A small network was shown many inputs. Here are its activations along a few directions, one row for each input.
Each table varies a few parts of the input and shows all the possible inputs, shuffled.
Descriptions start from the smaller parts, as in this example, which fits no table here: one of 5 places around a ring, together with either a single point or (one of 2 separate values, together with one of 4 places along a line) or one of 9 places around a ring.
Shared parts are said once, and a part with two or three values counts as separate values.
In the rows, 128 means zero.

Other details of the inputs shift rows strongly along two fixed directions, in all tables alike. That doesn't count.

Rows:
R1: [151 109 196 193  42 149  78 167 209 142 144 187 163  13 179 147 125]
R2: [134 112  88  67 116  91 207 178 123 163 129 105  82 141 130 192 137]
R3: [147 110  95  58 143  91 212 150 131 170  80 111  88 130 135 176 155]
R4: [156  86 198 117  49 127 187 177 212 172  99 191 120   9 210 174 174]
R5: [122 143 115 137 169 135 100  85 115 109 108 114 156 155  95  84 118]
R6: [ 95 156 130 140 165 137  65  72  78 121 136 103 129 170 129 109 113]
R7: [104 110 118  53 126  87 189 138 118 172 103  89  77 142 161 208 153]
R8: [108 147 107 147 141 136  95 115 107 102 158 108 148 168  90 100  99]
R9: [154 110 100 144 142 127  86 101 130  95  98  75 128 165  81 101 128]
R10: [114 124  85  68 124  97 218 164 109 158 126 114  78 120 151 183 134]
R11: [148 122 187 211  75 165  52 149 169 103 171 178 162  82 142 110 116]
R12: [128 155 102 150 147 138  90 119  90 115 159 122 132 163 103 101 100]
R13: [123 141  97  70 148 100 217 173  96 172 141 149  87 138 147 184 133]
R14: [130 130 110  58 156 107 231 144  99 166 107 148  85 129 160 154 158]
R15: [113 143 116  99 130 119 191 157  99 153 150 160  98 112 163 156 130]
R16: [161  85 206 199  23 150  77 182 224 119 151 174 154  33 165 152 135]
R17: [101 156 102 150 155 135  94 107 102 105 150 116 152 155  97 101  95]
R18: [152 124  96 139 146 127  83  93 121 112  97  80 134 158  87  91 123]
R19: [ 72 148 137 136 158 135  69  66  97 106 134  88 144 174 117 108 112]
R20: [109 122 114  51 150 104 240 140 116 153 104 135  98 133 148 155 157]
R21: [142 152 109 141 176 137  94  91  96 123 111 127 141 151 108  84 119]
R22: [149 143 114 139 162 137  94  97 102 119 119 119 138 163 100  83 123]
R23: [ 87 158 102 148 150 142 107  99  91  97 154 117 144 146 111  90  97]
R24: [129 112 194 209  67 163  57 146 189  88 169 164 178  86 130 109 116]
R25: [147 105 200 147  81 144 126 144 195 135 123 175 162  75 151 123 151]
R26: [151 130 117 145 159 138  94 103 110 100 120 111 132 172  92  90 128]
R27: [131 121 123 141 152 136 101  99 128  87 117  99 147 176  79  91 128]
Description of these inputs: one of 3 separate values, together with either a single point or (one of 2 separate values, together with one of 4 places along a line).
Question: Changing only the choice among 3 separate values turns R23 into R15. The same change can be made to R17. Which row results?
Answer: R13
Question: A walk changes only the place on the line of 4. It starts at R16 and steps to R2. List the rest of the walk in order.
Answer: R1, R10
Question: Which other rows does R20 become when the choice among 2 separate values takes its other values? List them by row number.
Answer: R23
Question: Which other rows does R22 become when the choice among 3 separate values takes its other values? List them by row number.
Answer: R18, R25

Rows:
R28: [120 126 149 103 111 117 189 166 137 151 150 167 120 102 157 151 142]
R29: [ 97 159  78  96 180 150 116  76  52 117 124 100 127 178 109 121 106]
R30: [105 154  98 145 154 123  93 109  90 118 140 108 121 159 120 119 105]
R31: [144 100  85  90 140 107 176 138 129 121  93  88  97 144 113 145 143]
R32: [127 129 140 108  97 119 183 180 142 149 161 160 116 106 143 169 128]
R33: [144 123 193 161  65 129 156 189 184 161 156 209 130  42 185 162 148]
R34: [116 143 105  85 163 126 191 133  88 146 133 141 108 146 138 139 130]
R35: [103 141 169 173 109 133  75 113 142 113 152 144 152  98 152 102 116]
R36: [145 103 170 168  85 148  83 119 190 124  97 142 161  87 140  97 141]
R37: [150 116  50  40 180  97 187 116  70 147  88  54  74 216  84 148 146]
R38: [107 153 129 200 123 166  20  87 115  88 166 107 171 136 102  88  84]
R39: [163  96 153 101 114  98 176 163 183 156  91 142 120  92 143 160 158]
R40: [142 120 146 194 142 152  18  76 141  72 112 101 166 156  78  63 117]
Question: What do these inputs look like to the network?
Answer: either one of 5 separate values or (one of 2 separate values, together with one of 4 places along a line)
Question: List by row number the other inputs of the same sort as R34.
Answer: R28, R29, R30, R32, R33, R35, R38

Rows:
R41: [ 78 182  86 170 179 147  43  71  49  88 173 101 148 181  97  70  72]
R42: [ 97 164 153 171 120 155  92 120 113 123 171 175 153 101 154 105 106]
R43: [131 122 130 134 124 126 113 119 139 125 115 119 131 119 126 130 129]
R44: [ 88 154  82  67 160 103 217 162  68 152 166 130  86 166 137 176 113]
R45: [133 117 157 132 116 134 131 127 151 126 119 143 140 107 138 124 142]
R46: [146 107 172 167  80 144 101 152 186 128 129 163 151  70 151 131 134]
R47: [127 128  54  65 181  95 190 133  75 133 114  78  78 209  90 148 130]
R48: [151 108 182 164  79 141 100 150 184 133 138 166 153  76 146 132 137]
R49: [140 105 131  63 114  99 222 173 140 170 110 133  83 119 159 199 165]
R50: [129 116  97  59 136  96 211 150 117 160 108 105  86 142 133 176 150]
R51: [121 116  92  61 150  96 215 153 111 142 118 102  89 173 114 168 143]
R52: [138 122 121 135 117 130 121 133 139 122 127 123 130 123 118 120 127]
R53: [113 149  92 161 170 143  46  61  90  78 121  68 150 190  72  66 100]
R54: [146 109 172 135  93 132 142 150 175 144 113 166 139  69 163 145 148]
R55: [144 124 154 162 108 146  90 117 154 120 119 143 153  93 137  97 127]
R56: [123 151  89 160 173 140  42  65  87  91 121  71 148 190  72  70  99]
R57: [152 113 193 161  86 144 101 138 181 136 125 174 157  69 156 123 141]
R58: [147 118 149 136 119 134 125 131 145 132 117 144 130 108 142 125 141]
Question: Changing only one part turns R50 into R52. The same change can be made to R53. Which row results?
Answer: R51
Question: What do these inputs look like to the network?
Answer: one of 3 separate values, together with either a single point or one of 5 places along a line
Question: Which other rows does R58 become when the choice among 3 separate values takes its other values? List them by row number.
Answer: R47, R49
Question: List by row number the other rows that have the choice among 3 separate values in common with R54.
Answer: R42, R45, R55, R57, R58

Rows:
R59: [128 138 112 167 130 140  74 118 121 102 144 113 139 136 106 108  99]
R60: [ 97 134  92  73 157 107 184 131  88 130 128  96  90 175 122 163 130]
R61: [140 120 184 146  99 137 113 147 159 142 142 170 144  91 158 142 140]
R62: [114 150 110 160 156 140  61  94  94 104 149  98 140 181  91  97  99]
R63: [112 147 109 157 137 138  69  92 108 113 129 104 148 134 112  89 102]
R64: [146 124 136 125 118 127 155 152 146 143 122 156 126  95 140 140 133]
R65: [129 139 111  83 161 112 176 133 102 152 122 126 108 164 123 144 136]
R66: [114 140 142 173 141 151  57  84 116  90 135 121 156 131 119  83 112]
R67: [118 120 172 133  88 137 137 141 159 134 138 156 138  75 166 138 137]
R68: [116 131  98  87 155 104 168 129 101 150 114 112 104 150 132 155 135]
R69: [186  84 154 127  91 126 129 139 174 140  83 123 108  94 147 138 168]
R70: [136 140 113 166 143 140  73 107 115 101 134 118 147 133 103  97 107]
R71: [135 123 144 123 117 131 164 150 142 136 130 164 127 109 144 130 141]
R72: [123 143 107 154 154 140  89 103 100  94 139 116 142 161  99  88 114]
R73: [125 148 135 171 129 149  50  96 117 106 148 121 160 138 107  83 103]
R74: [123 136  61  71 159  98 195 143  88 143 127  93  91 166 106 154 121]
R75: [117 131  92  90 140 112 187 144 103 135 137 116 105 156 118 139 130]
R76: [167  74 176 129  84 123 132 145 220 130  81 126 152  93 121 142 163]
R77: [127 115 162 148  86 137 137 163 160 129 151 164 132  95 153 146 134]
R78: [120 122 152 133  95 125 128 147 152 145 133 147 126  93 160 160 132]
R79: [117 139  84  76 168 105 184 123  94 155 104 110 101 159 125 145 133]
R80: [125 120 170 125 109 136 155 137 155 141 123 165 132  85 165 137 144]
Question: What do these inputs look like to the network?
Answer: either one of 2 separate values or (one of 4 places along a line, together with one of 5 separate values)
Question: A walk changes only the place on the line of 4. It starts at R71 and steps to R72. List the rest of the walk in order.
Answer: R75, R77

Rows:
R81: [130 140  88 118 195 129 109  64  84  96  99  79 135 204  71  70 123]
R82: [ 92 134 132  76 140 109 187 130 110 156 124 131 106 126 162 165 139]
R83: [168 113 174 209  74 160  39 128 191 110 121 155 171  57 135  91 124]
R84: [163  95 189 100  79 123 198 176 194 178  92 187 117  36 194 167 180]
R85: [ 98 159 108 176 149 145  40  77  86  91 160  97 150 164 100  84  83]
R86: [124 115  87  54 142  91 237 183 110 147 139 114  80 176 114 190 142]
R87: [129  91 173  98  53 110 199 211 188 167 144 161 102  67 182 218 157]
R88: [118 134  82  98 185 113 118  70  84 119  90  64 113 194  95 108 129]
R89: [132 113 106 109 131 112 126 128 130 129 107  82 111 155 108 148 134]
R90: [125 136 193 205  83 168  55 135 165 106 171 184 179  76 146  97 113]
R91: [131 145 148 184 103 153  75 130 134 120 159 165 153  85 144 103 106]
R92: [104 136 108  42 168  99 244 149  92 164 123 139  88 164 143 174 149]
R93: [124 152 145 176 132 155  72  92 120 119 135 159 159  95 145  81 112]
R94: [136 127  69 111 176 114 125 104  96 101 111  69 120 212  59 105 119]
R95: [146 130 120 163 109 138  96 143 134 117 146 135 134 109 122 120 111]
Question: Changing only one part turns R85 into R91. The same change can be made to R88. Which row results?
Answer: R84
Question: What do these inputs look like to the network?
Answer: one of 3 separate values, together with one of 5 places around a ring
Question: Which other rows does R95 become when the choice among 3 separate values takes its other values? List them by row number.
Answer: R86, R87
Question: Which other rows does R81 become when the place on the ring of 5 takes its other values? List them by row number.
Answer: R86, R90, R92, R94
